A small network was shown many inputs. Here are its activations along a few directions, one row for each input.
In each table, some parts of the input vary, and every possible input appears once, in random order.
Descriptions start from the smaller parts, as in this example, which fits no table here: one of 5 places around a ring, together with either a single point or one of 9 places around a ring or (one of 3 separate values, together with one of 6 places along a line).
Shared parts are said once, and a part with two or three values counts as separate values.
In the rows, 128 means zero.

Other details of the inputs shift rows strongly along two fixed directions, in all tables alike. That doesn't count.

Rows:
r1: [132, 126, 143, 159, 119, 105, 138, 115, 118, 118, 160, 108]
r2: [114, 140,  37,  76, 114, 106, 171, 143, 144, 154, 183, 151]
r3: [151, 108, 176, 150, 142, 131, 113, 125, 111, 130,  95, 106]
r4: [140, 124, 126,  93, 145, 168, 129, 149, 131, 136,  89, 129]
r5: [100, 134,  82, 126, 107,  86, 150, 117, 141, 127, 193, 143]
r6: [147, 116, 117,  91, 148, 140, 130, 140, 134, 154,  83, 149]
r7: [116, 128, 135, 164, 117,  93, 130, 114, 134, 120, 143, 137]
r8: [147, 125, 121,  90, 145, 164, 128, 155, 125, 134,  91, 128]
r9: [144, 132,  81,  54, 134, 148, 166, 155, 127, 165, 145, 127]
r10: [132, 118, 172, 150, 141, 149, 107, 125, 125, 109,  92, 120]
r11: [123, 121, 145, 155, 120, 105, 130, 117, 117, 120, 162, 106]
r12: [126, 122, 143, 157, 119, 104, 131, 117, 118, 120, 160, 104]
r13: [132, 112, 175, 150, 135, 129, 105, 115, 131, 130,  86, 142]
r14: [142, 105, 183, 139, 141, 134, 110, 121, 112, 127, 102, 110]
r15: [114, 123, 135, 163, 116, 104, 120, 107, 132, 123, 152, 141]
r16: [118, 141, 131, 162, 113, 117, 124, 113, 126, 108, 149, 108]
r17: [122, 135, 130, 167, 119, 114, 126, 127, 125, 101, 151, 112]
r18: [128, 127,  69,  55, 135, 136, 153, 148, 141, 163, 131, 157]
r19: [119, 124, 128, 166, 122,  97, 123, 108, 127, 120, 148, 139]
r20: [121, 144, 132, 163, 115, 112, 119, 117, 126, 104, 154, 109]
r21: [123, 143, 101,  97, 122, 137, 137, 144, 128, 125, 151, 126]
r22: [138, 113, 170, 154, 134, 127, 107, 117, 130, 131,  83, 140]
r23: [134, 117, 130,  85, 139, 150, 126, 139, 137, 157,  89, 154]
r24: [112, 141, 136, 158, 114, 119, 121, 112, 126, 107, 153, 110]
r25: [135, 114, 173, 150, 140, 122, 109, 117, 130, 126,  83, 140]
r26: [119, 143, 129, 165, 114, 116, 124, 116, 126, 110, 148, 107]
r27: [135, 126, 102, 102, 125, 124, 151, 141, 121, 147, 154, 114]
r28: [103, 147,  82, 130, 106, 110, 151, 135, 133, 110, 200, 120]
r29: [141, 130, 119,  94, 141, 166, 132, 146, 126, 143,  84, 125]
r30: [143, 121, 122,  94, 145, 141, 133, 146, 135, 157,  81, 150]
r31: [101, 137,  78, 132, 110,  92, 147, 119, 135, 131, 195, 146]
r32: [136, 127, 170, 147, 136, 147, 103, 116, 122, 115,  88, 112]
r33: [113, 143, 138, 155, 115, 114, 116, 115, 127, 102, 159, 112]
r34: [118, 123, 132, 160, 120,  93, 125, 106, 134, 116, 146, 136]
r35: [112, 139,  99, 100, 120, 142, 144, 135, 131, 130, 147, 125]
r36: [114, 131, 102, 100, 124, 116, 145, 134, 140, 144, 143, 149]
r37: [140, 120, 170, 149, 140, 145, 105, 129, 121, 106,  92, 117]
r38: [141, 125, 174, 144, 138, 144, 100, 127, 118, 107,  94, 119]
r39: [116, 144,  99,  98, 120, 141, 138, 134, 131, 132, 148, 122]
r40: [140, 128, 120,  91, 140, 167, 131, 144, 126, 141,  85, 126]
r41: [139, 124, 128,  82, 145, 166, 125, 152, 126, 133,  97, 131]
r42: [152, 134, 120,  90, 143, 161, 125, 156, 123, 138,  90, 126]
r43: [146, 117, 118,  97, 143, 150, 126, 141, 132, 161,  87, 152]
r44: [137, 128, 122,  88, 140, 168, 130, 143, 128, 140,  88, 127]
r45: [110, 122, 134, 159, 123,  99, 120, 106, 128, 118, 152, 142]
r46: [132, 113, 175, 147, 141, 124, 108, 117, 129, 126,  85, 142]
r47: [125, 128,  72,  57, 130, 145, 149, 148, 140, 169, 136, 161]
r48: [153, 117, 138,  81, 147, 156, 138, 144, 119, 152, 102, 124]
r49: [123, 146, 130, 164, 117, 113, 120, 120, 126, 107, 150, 109]
r50: [120, 132,  97, 107, 118, 121, 143, 133, 141, 149, 141, 148]
r51: [116, 124, 130, 163, 123,  98, 122, 107, 129, 119, 149, 140]
r52: [138, 129, 173, 144, 139, 145,  97, 121, 121, 112,  93, 115]
r53: [123, 138,  93, 110, 124, 140, 147, 144, 134, 128, 145, 125]
r54: [131, 128, 111,  95, 126, 128, 153, 136, 123, 143, 159, 121]
r55: [141, 109, 167, 155, 138, 130, 103, 114, 126, 131,  87, 142]
r56: [108, 131, 138, 159, 117, 121, 126, 119, 130, 101, 155, 117]
r57: [105, 143,  78, 140, 100,  90, 155, 126, 142, 138, 187, 140]
r58: [131, 145,  95, 104, 122, 135, 140, 147, 127, 126, 147, 124]
r59: [120, 144, 134, 158, 116, 115, 118, 116, 128, 105, 153, 110]
r60: [120, 125, 126, 169, 124,  97, 124, 110, 127, 122, 146, 138]
r61: [155, 113, 178, 150, 143, 132, 119, 122, 113, 128,  96, 110]
r62: [148, 133, 124,  85, 142, 163, 123, 152, 124, 135,  93, 128]
r63: [117, 124, 132, 165, 115, 102, 121, 107, 133, 123, 150, 140]
r64: [130, 121, 172, 148, 137, 149, 107, 117, 121, 112,  88, 118]
r65: [118, 135, 130, 169, 119, 118, 130, 123, 130, 105, 148, 113]
Description of these inputs: one of 5 places along a line, together with either one of 2 separate values or one of 5 places around a ring or one of 6 places around a ring.
- The inputs of r64 and r35 match in every part but the place on the line of 5. If r38 is changed in the same way as r64 into r35, which row does it become? => r21
- Which other rows agree with r20 in the place on the line of 5? List them by row number. => r1, r2, r7, r8, r16, r19, r22, r27, r40, r53, r55, r58
- Which other rows does r23 become when the place on the ring of 5 takes its other values? List them by row number. => r5, r36, r45, r47
- Which other rows does r61 become when the choice among 2 separate values takes its other values? List them by row number. => r3
- Start at r32 and move only the place on the ring of 6, one step at a time. The first step leads to r59. Which rows follow, in order? => r62, r37, r4, r44
- Which other rows does r42 become when the place on the ring of 6 takes its other values? List them by row number. => r17, r26, r29, r49, r65

Rows:
r66: [126, 136, 105, 124, 123, 135, 128, 127, 136, 142, 122, 138]
r67: [100, 133, 120, 160, 100,  78, 132, 101, 135, 103, 199, 138]
r68: [154, 126,  97,  68, 150, 146, 145, 151, 126, 152, 104, 141]
r69: [135, 116, 116,  93, 142, 132, 126, 146, 124, 147, 132, 143]
r70: [138,  91, 231, 222, 139, 111,  88,  91, 109,  99,  92, 117]
r71: [142, 133,  84,  73, 144, 161, 130, 150, 135, 146,  97, 157]
r72: [111, 129, 113, 110, 131, 123, 124, 132, 138, 127, 128, 149]
r73: [148, 101, 206, 179, 153, 154,  81, 109, 124, 113,  35, 131]
r74: [115, 135, 113, 171, 100,  74, 143, 105, 125, 119, 190, 109]
r75: [126, 117, 120,  94, 131, 140, 145, 135, 138, 149, 124, 150]
r76: [146, 151, 103,  57, 145, 187, 138, 171, 114, 123, 114, 104]
r77: [147, 133, 116, 108, 133, 134, 124, 149, 132, 136, 103, 138]
r78: [165, 109, 224, 179, 150, 143,  77, 115, 116, 123,  28, 121]
r79: [142, 120, 114,  83, 138, 143, 134, 135, 118, 163, 118, 139]
r80: [137, 117, 113, 120, 133, 122, 148, 135, 133, 139, 132, 123]
r81: [ 99, 132, 129, 159, 102,  87, 130,  98, 134, 122, 183, 128]
r82: [110, 161, 125, 158, 101, 126, 135, 120, 115,  89, 192,  75]
r83: [114, 122, 111,  99, 132, 139, 140, 140, 138, 144, 112, 148]
r84: [ 88, 141, 112, 159, 103,  90, 131, 101, 140, 118, 180, 129]
r85: [139, 133, 108, 112, 134, 137, 145, 149, 134, 146, 111, 134]
r86: [106, 151, 124, 160, 102, 127, 142, 131, 122,  86, 192,  73]
- The inputs of r86 and r82 match in every part but one. If r75 is changed in the same way as r86 into r82, which row does it become? => r81
- What is each input in this table made of? => one of 3 separate values, together with either a single point or one of 6 places around a ring
- Start at r77 and move only the place on the ring of 6, one step at a time. The first step leads to r68. Which rows follow, in order? => r69, r67, r72, r71

Rows:
r87: [141, 125, 145, 123, 153, 138,  98, 121, 122, 143,  75, 144]
r88: [137, 119, 121,  92, 142, 163, 119, 143, 123, 128, 121, 129]
r89: [140, 114, 129,  94, 144, 156, 121, 136, 120, 121, 107, 126]
r90: [139, 144,  75,  64, 123, 138, 149, 147, 139, 157, 130, 165]
r91: [145, 121, 120, 114, 138, 162, 130, 137, 124, 130,  88, 119]
r92: [120, 121, 175, 185, 114, 124, 106,  93, 119, 108, 142,  99]
r93: [107, 139, 111, 130, 112, 110, 154, 113, 129, 121, 174, 104]
r94: [126, 144, 113, 151, 112, 111, 122, 110, 123, 104, 159, 112]
r95: [131, 132, 116,  72, 144, 150, 141, 155, 131, 127, 118, 129]
r96: [109, 112, 171, 184, 114,  90, 108,  95, 125, 121, 126, 121]
r97: [100, 137,  58, 131, 104,  94, 158, 137, 141, 138, 175, 137]
r98: [134, 109, 128,  92, 141, 134, 122, 142, 144, 138, 108, 153]
r99: [128, 110, 130, 101, 156, 141, 116, 134, 124, 141,  99, 151]
r100: [144, 109, 149, 132, 141, 141, 117, 135, 146, 138,  69, 143]
r101: [160, 110, 115,  80, 151, 134, 144, 160, 114, 151, 130, 131]
r102: [155, 125, 168, 189, 129,  86, 110, 112, 109, 111, 141, 108]
r103: [139, 125, 102,  96, 128, 148, 150, 146, 139, 150, 103, 158]
r104: [123, 116, 181, 186, 116, 116, 108,  86, 116, 101, 129,  97]
r105: [104, 142, 139, 147, 104, 117, 135, 122, 125, 120, 165, 107]
r106: [116, 121, 161, 168, 106, 102, 130,  96, 131, 122, 145, 137]
r107: [151, 111, 193, 161, 156, 155, 106, 121, 119, 105,  44, 109]
r108: [128, 125,  92, 100, 144, 146, 140, 143, 132, 159, 100, 147]
r109: [131, 127, 144,  95, 142, 157, 120, 155, 121, 123, 105, 130]
r110: [147, 136, 155, 121, 140, 162,  94, 138, 122, 128,  85, 124]
r111: [131, 124, 129,  93, 139, 163, 117, 152, 125, 129, 118, 132]
r112: [120, 157, 124, 148, 115, 104, 129, 122, 132, 103, 156, 111]
r113: [122, 138, 145, 176, 124, 101, 112,  97, 127, 114, 143, 141]
r114: [139, 133, 131, 111, 141, 154, 139, 149, 132, 128,  86, 119]
r115: [101, 127, 126, 154, 118, 101, 132, 100, 127, 138, 158, 128]
r116: [136, 118, 136,  92, 152, 151, 128, 139, 123, 118, 102, 124]
r117: [139, 121, 126, 120, 146, 152, 135, 133, 133, 147,  88, 151]
r118: [135, 117, 113,  77, 136, 143, 140, 145, 134, 141, 118, 166]
r119: [106, 128, 110, 133, 103,  94, 145, 114, 150, 140, 173, 133]
r120: [144, 124, 120, 116, 137, 169, 125, 142, 127, 135,  97, 121]
r121: [115, 158, 126, 151, 109, 111, 121, 129, 125, 107, 160, 116]
r122: [168, 112, 131, 119, 147, 138, 141, 154, 116, 151,  98, 121]
r123: [114, 137, 111, 154, 112,  87, 116, 115, 130, 122, 149, 134]
r124: [121, 149, 118, 149, 120, 105, 130, 114, 127, 102, 156, 110]
r125: [144, 110, 182, 186, 124,  91, 124, 106, 108, 125, 146, 100]
r126: [104, 135, 110, 137, 112, 106, 151, 105, 134, 142, 178, 139]
r127: [120, 120,  73,  59, 135, 131, 143, 157, 134, 155, 133, 156]
r128: [107, 156,  38,  98,  97,  88, 159, 137, 157, 143, 208, 147]
r129: [148, 115, 194, 166, 146, 168,  91, 132, 121, 115,  54, 116]
r130: [108, 149, 108, 153, 106, 120, 145, 141, 131, 113, 162, 115]
r131: [132, 116, 128,  96, 151, 146, 129, 133, 128, 140, 112, 159]
r132: [111, 166,  32,  98,  97, 116, 156, 138, 136, 133, 221, 123]
r133: [115, 131, 183, 178, 118, 108, 121, 102, 125, 102, 134,  97]
r134: [110, 131, 161, 170, 109, 124, 115, 109, 124, 116, 154, 104]
- The inputs of r132 and r88 match in every part but one. If r128 is changed in the same way as r132 into r88, which row does it become? => r98
- What is each input in this table made of? => one of 4 separate values, together with either a single point or one of 5 places around a ring or one of 6 places around a ring
- Which other rows does r117 become when the choice among 4 separate values takes its other values? List them by row number. => r113, r126, r131
- Start at r116 and move only the place on the ring of 6, one step at a time. The first step leads to r89. Which rows follow, in order? => r88, r111, r109, r95
- Which other rows does r111 become when the choice among 4 separate values takes its other values? List them by row number. => r110, r129, r134
